Each row has a name. After each piece below comes the name of the row it's from, unless a question asks for something else. Each question is about the rows just above it.

[ 36.7 -28.4  -2.8  -5.7   5.5  33.3 -47.4  77.8 -77.6 -55.5  66.0  13.5
   1.9  19.3]  luta
[ 17.3  32.3  14.2  -5.7  64.0  70.5 -50.6  47.4 -91.4   8.3  42.0  -9.7
  32.7 -13.3]  sise
[ 21.8  31.0 -11.9 -52.9  49.8  75.6 -91.5  26.1 -84.3  -4.7  39.1  30.4
  16.7  55.2]  ror
[ 43.1  10.1 -28.0  -3.8  20.4  60.5 -23.6  34.9 -66.0 -86.1  39.1  20.8
 -12.3  -3.4]  givan
[ 38.3  24.7 -30.4 -22.4  43.0  66.0 -18.5  17.4 -65.2 -70.2  46.3  37.8
  12.9  19.6]  Paru
[ 36.7 -28.4  -2.8 -44.4   5.5  33.3 -47.4  77.8 -77.6 -55.5  66.0  13.5
   1.9  19.3]  kigu
[ 66.0 -47.4  19.3 -77.7  -2.8  33.3  36.7  -5.7   5.5  13.5 -55.5 -28.4
  77.8   1.9]  lesev
[  6.2 -31.1  12.5 -20.7  43.5  49.9 -41.8  77.7 -94.6 -11.0  26.0 -28.7
  17.2  12.2]  Nez
[-47.4  77.8 -77.6 -55.5  66.0  13.5   1.9  19.3  36.7 -28.4  -2.8  -5.7
   5.5  33.3] is which row reordered?  luta
The entry that follows [-3.8]:  [20.4]
The entry that follows [17.4]:  [-65.2]
Right after [-91.4] comes  [8.3]

[ 39.4  33.1  57.7  86.2 -20.7  41.9  14.0  15.7] : benut
[-20.3   8.3   5.4  30.5  66.0  45.5  64.5  22.4] : vosu
[-19.9   9.9   6.5  32.6  66.5  45.9  68.6  24.5] : deno
[ 83.4  18.6  51.7  35.5  69.4  45.7 -13.8  -3.9] : mefi
[-10.3   1.7  27.2  35.6  80.1  55.1  58.1  13.8] : Kog
[87.4 60.7 63.9 39.2  3.2 23.7  6.2 47.5] : tori
[ 45.9  36.0  10.8   1.2 -43.6 -17.1 -19.3  24.9] : Leti
[-20.7  15.8  14.0  41.9  57.7  39.4  86.2  33.1] : garu
[34.0  7.1 41.9 39.1 80.6 51.7 21.8  2.7] : fodu
What comes right after [6.2] in the named rows?  [47.5]
[ 14.0  57.7  39.4  33.1  15.8  86.2  41.9 -20.7] is which row reordered?  garu
Right after [15.8] comes  [14.0]

[ 0.8  3.4  0.7  0.6  2.0  1.2  4.5  4.0  0.6  4.8  3.5  1.6  4.5 39.0
 45.4 34.4 21.8] = dum
[ 1.0  3.6  0.9  2.6  1.9  1.1  4.0  7.3  0.8 10.8  2.2  1.5  2.2 30.7
 19.0 13.2 19.0] = dak
[ 1.7  4.2  1.7 25.1  1.2  2.2  8.0  3.2 28.7 12.6  1.9 14.4  1.2 21.2
 14.0  2.5  1.3] = bided
[ 0.6 19.0  4.9  2.7  4.3  0.5  1.0  7.7  1.8 13.0  4.5  3.9  1.9 72.9
 20.9 14.6 19.7] = Pib
[ 2.5 25.1  1.7  3.2  1.2  1.7  1.2 14.4  1.9  2.2  4.2  8.0  1.2 21.2
 14.0 12.6 28.7] = nid
[ 1.0  5.2  0.6  0.6  4.4  0.3  1.0  5.3  0.8 11.4  1.2  1.7  4.4 85.6
 18.9 14.4 27.8] = zota
[ 1.6  6.8  2.5  1.5  5.5  0.7  1.1  5.0  0.4  9.7  4.9  9.2  2.3 26.6
 21.8  1.6 24.5] = Leze
What comes right after [13.0] in the named rows?  [4.5]
Which row holds these entries in another order? [ 1.2  1.2  1.2  1.7  1.7  1.9  2.2  2.5  3.2  4.2  8.0 12.6 14.0 14.4
 21.2 25.1 28.7]  nid
The entry that follows [4.8]:  [3.5]
Which row holds [ 1.0  5.2  0.6  0.6  4.4  0.3  1.0  5.3  0.8 11.4  1.2  1.7  4.4 85.6
 18.9 14.4 27.8]?  zota

[-73.6  74.5  36.3  60.3  80.8] -> fara
[ -1.8 -18.1  49.5  53.0  -3.0] -> gar
[-80.0  92.2  13.9  42.2  -8.1] -> vinu
[-22.9  -1.6 -34.8 -36.8  11.7] -> guni
[ 13.9 -68.7  36.3  17.4 -10.0] -> Zas
[ 36.6  45.6  13.3  -0.6 -33.6] -> busan
[-80.0  42.3  -8.1  13.9  92.2] -> Natak
[ 63.0  -7.0   5.7 -16.8 -68.6] -> lel
[-48.2  29.3  -7.3   2.8  61.5] -> bir
[ 13.9 -10.1  36.3 -68.7  17.4] -> fuz
[ 29.3 -16.1 -13.3  -3.9 -33.7] -> fusig
The entry that follows [-16.8]:  [-68.6]
Right after [63.0] comes  [-7.0]
[-10.0  13.9 -68.7  36.3  17.4] is which row reordered?  Zas
Put [-80.0  -8.1  13.9  42.3  92.2] back in order: which row is it?  Natak
[-68.6 -16.8   5.7  -7.0  63.0] is which row reordered?  lel
Which row holds these entries in another order? [ -8.1  13.9  92.2 -80.0  42.3]  Natak
[ 92.2  13.9  -8.1  42.3 -80.0] is which row reordered?  Natak

